Each row has a name. Each piece below is followed by the name of the row it came from, unless a question asks for something else. Each question is about the rows just above it.

vumed: -8.4  4.8  -37.2  41.1  -32.7  9.5  -42.1
Vaguv: -13.1  24.6  -18.5  -50.8  -56.5  -55.3  -10.6
lobog: -41.3  50.5  -32.6  51.4  -25.5  7.4  -40.5
Nital: -41.3  5.2  7.5  51.4  -25.5  7.4  -40.5
tagof: -3.9  -9.8  51.4  -77.9  -42.0  -49.2  -6.7
Vil: -32.6  27.9  -51.2  -81.4  -7.4  -15.4  7.4
paku: 43.6  46.7  -33.9  -5.9  -8.4  10.3  -15.8
zatan: -40.1  51.4  -25.2  7.4  -40.5  -61.0  -9.6
Zovub: 43.6  46.7  -33.9  -5.9  -8.4  5.1  -6.0
The row with -8.4  5.1 is => Zovub
Which value is in both lobog and tagof? => 51.4
Shared by zatan and tagof: => 51.4
-32.6  51.4  -25.5  7.4  -40.5 is in which row? => lobog
The one value in Nital and Vil: => 7.4

roli: -1.3  38.8  -6.6  -45.3  -20.6  19.4  -19.1  -22.4  2.0
kamor: -2.3  1.6  -28.8  -19.4  -3.2  23.0  4.9  15.5  -6.1
razub: 42.3  20.4  -34.3  -26.6  -2.3  19.4  -19.1  -6.0  -0.6
Tomor: 0.5  -19.3  20.4  -34.3  -26.5  -2.3  -19.4  3.8  7.2
42.3  20.4  -34.3  -26.6  -2.3  19.4  -19.1  -6.0  -0.6 => razub
The row with 23.0  4.9  15.5  -6.1 is => kamor
-19.3  20.4  -34.3  -26.5  -2.3 => Tomor

Vudig: -20.7  -6.0  48.0  13.7  24.5  41.9  30.8  12.8  11.4  48.4  4.0  17.7  -51.5  20.5  -27.9  -7.1  -34.6
tapav: 29.4  0.5  45.6  9.5  10.3  47.8  20.7  -32.6  12.8  -7.1  -27.9  20.5  4.0  17.7  -51.5  48.4  -32.3
Vug: -32.5  -28.9  29.4  0.5  45.7  -13.7  27.8  12.8  -7.6  -59.6  -62.1  -8.6  4.0  9.5  -19.1  15.1  -32.6
Where do 29.4  0.5  45.7 appear? => Vug
12.8  11.4  48.4  4.0  17.7  -51.5  20.5  -27.9  -7.1 => Vudig
20.7  -32.6  12.8 => tapav
-32.5  -28.9  29.4  0.5  45.7  -13.7  27.8  12.8  -7.6  -59.6  -62.1  -8.6  4.0  9.5  -19.1  15.1  -32.6 is in which row? => Vug
-28.9  29.4 => Vug
29.4  0.5  45.6  9.5  10.3  47.8  20.7  -32.6  12.8  -7.1  -27.9  20.5  4.0  17.7  -51.5  48.4  -32.3 => tapav

Peb: -2.6  -28.7  -51.4  -14.5
surap: 33.4  58.6  15.5  4.4
Zoga: -3.0  29.8  33.4  -47.9
dad: 3.9  4.4  -64.5  -67.9
gune: -28.7  -2.6  -51.4  31.4
kelif: 4.5  76.8  25.1  -34.0
sumeg: -14.5  9.7  -24.5  17.1
Lon: 3.9  4.4  -64.5  43.9
Where do -28.7  -2.6  -51.4 appear? => gune
-3.0  29.8  33.4 => Zoga
The one value in dad and surap: => 4.4
3.9  4.4  -64.5  -67.9 is in which row? => dad
Shared by Zoga and surap: => 33.4

zisa: 2.7  3.6  14.4  2.0  -6.4  -25.7  4.7  -37.2  34.0  19.2  -41.4  4.0  -68.4  -19.1  -14.4  16.1  -7.4  34.2  42.5  8.8  -49.1  23.3
Dur: 17.2  3.6  -7.8  5.1  -8.0  -34.7  19.7  -0.3  22.1  37.3  -39.9  13.6  -49.9  -23.7  -8.7  17.6  -13.6  33.5  36.7  4.4  -25.3  27.4
fon: 23.0  1.3  0.6  -0.6  -6.4  -13.4  -0.3  19.7  2.2  6.5  -16.9  -7.6  -0.7  -6.9  -4.1  9.0  5.7  5.1  -6.4  11.2  -16.7  -0.8
Guren: 25.1  7.6  -8.5  5.2  -6.4  -27.3  12.2  2.4  0.1  29.3  -29.4  0.4  -7.1  -14.4  19.2  15.5  -10.8  16.9  8.1  8.8  -3.1  21.7
-0.3  19.7 => fon
The one value in fon and Guren: => -6.4
Shared by Guren and fon: => -6.4

gurav: -30.2  30.7  46.9  -35.8
tosop: -30.2  24.8  30.6  15.7
fimi: 24.9  34.9  -26.1  -22.1
buder: -22.0  -30.2  24.8  -30.3
Shared by buder and gurav: => -30.2
-22.0  -30.2  24.8 => buder
The one value in gurav and tosop: => -30.2
-30.2  24.8  30.6  15.7 => tosop
Shared by gurav and buder: => -30.2
Where do -30.2  30.7  46.9  -35.8 appear? => gurav

kov: 42.8  -28.3  -26.9  -13.4  80.5  -38.4  15.7  -21.2  -20.0  -3.0  0.0
felib: -35.5  33.9  18.8  -10.3  38.5  -30.2  9.7  3.3  54.9  11.9  -7.1
zunos: 32.9  -29.5  34.8  22.9  -13.5  12.4  64.4  23.7  15.9  39.0  44.1
dimat: 52.2  -34.7  -25.8  4.4  1.9  18.9  15.9  -27.6  -31.3  -17.7  21.5
Giz: -36.4  67.0  42.1  -15.8  35.8  -40.1  -16.0  -5.1  8.1  -21.7  2.0
simo: 3.4  -2.9  29.7  -12.7  -35.1  -4.6  -45.3  5.3  -26.3  49.2  -21.1
Puso: 20.8  -41.6  -42.5  -14.5  36.0  -21.4  -24.5  -64.7  -31.5  -41.5  -21.2
gagu: 0.9  43.3  54.1  28.9  8.0  -23.3  5.2  -59.3  48.5  50.0  33.5
rad: -26.2  21.5  -27.8  -17.7  16.0  13.1  -55.4  1.1  -17.1  -15.2  -48.8
Shared by Puso and kov: => -21.2
Shared by zunos and dimat: => 15.9
21.5  -27.8  -17.7 => rad

kilin: 15.6  -0.3  6.2  9.5  1.8  23.3  -32.3  21.5  -4.5  -18.1  -12.3  2.2
badit: 12.4  8.7  2.9  3.0  18.1  13.1  -18.0  19.3  11.4  -15.7  -8.5  3.5
dazi: 4.1  14.5  39.0  39.6  -63.5  -68.9  9.1  -39.9  -65.9  -20.1  -22.3  35.7
zov: 8.5  21.7  23.9  16.9  -11.6  -41.9  6.1  -12.1  -16.7  -22.1  -17.4  26.1
kome: -2.4  -19.6  -24.9  -20.3  26.7  42.7  -10.3  20.1  29.4  15.3  33.4  -22.4
lonun: -1.1  -8.0  -31.5  -37.5  62.6  49.4  -3.0  33.4  63.5  13.2  15.7  -25.1
faduf: -16.0  -2.8  -4.3  -2.0  -14.4  -24.8  28.2  -24.9  -7.9  1.9  -6.4  -2.0
pevam: 11.3  -0.3  -17.4  -17.1  50.1  53.0  -25.8  42.1  44.5  -6.4  1.9  33.5
vafu: -5.4  -19.8  -30.1  -21.6  30.2  55.8  -12.6  25.0  33.0  20.6  19.1  -30.6
Kisub: -15.3  11.3  -14.4  -14.9  3.2  -2.2  22.9  -12.5  10.1  22.9  15.9  -11.7
Kot: 0.9  -0.5  -24.6  -25.8  53.7  39.6  -4.5  29.5  51.5  7.3  12.2  -19.7
Gami: 11.3  3.2  14.7  16.7  -16.3  -5.4  -17.6  3.1  -20.8  -18.4  -14.5  12.0
-15.3  11.3  -14.4  -14.9  3.2 => Kisub
Shared by lonun and kome: => 33.4
The one value in pevam and Kisub: => 11.3
-6.4  1.9 => pevam

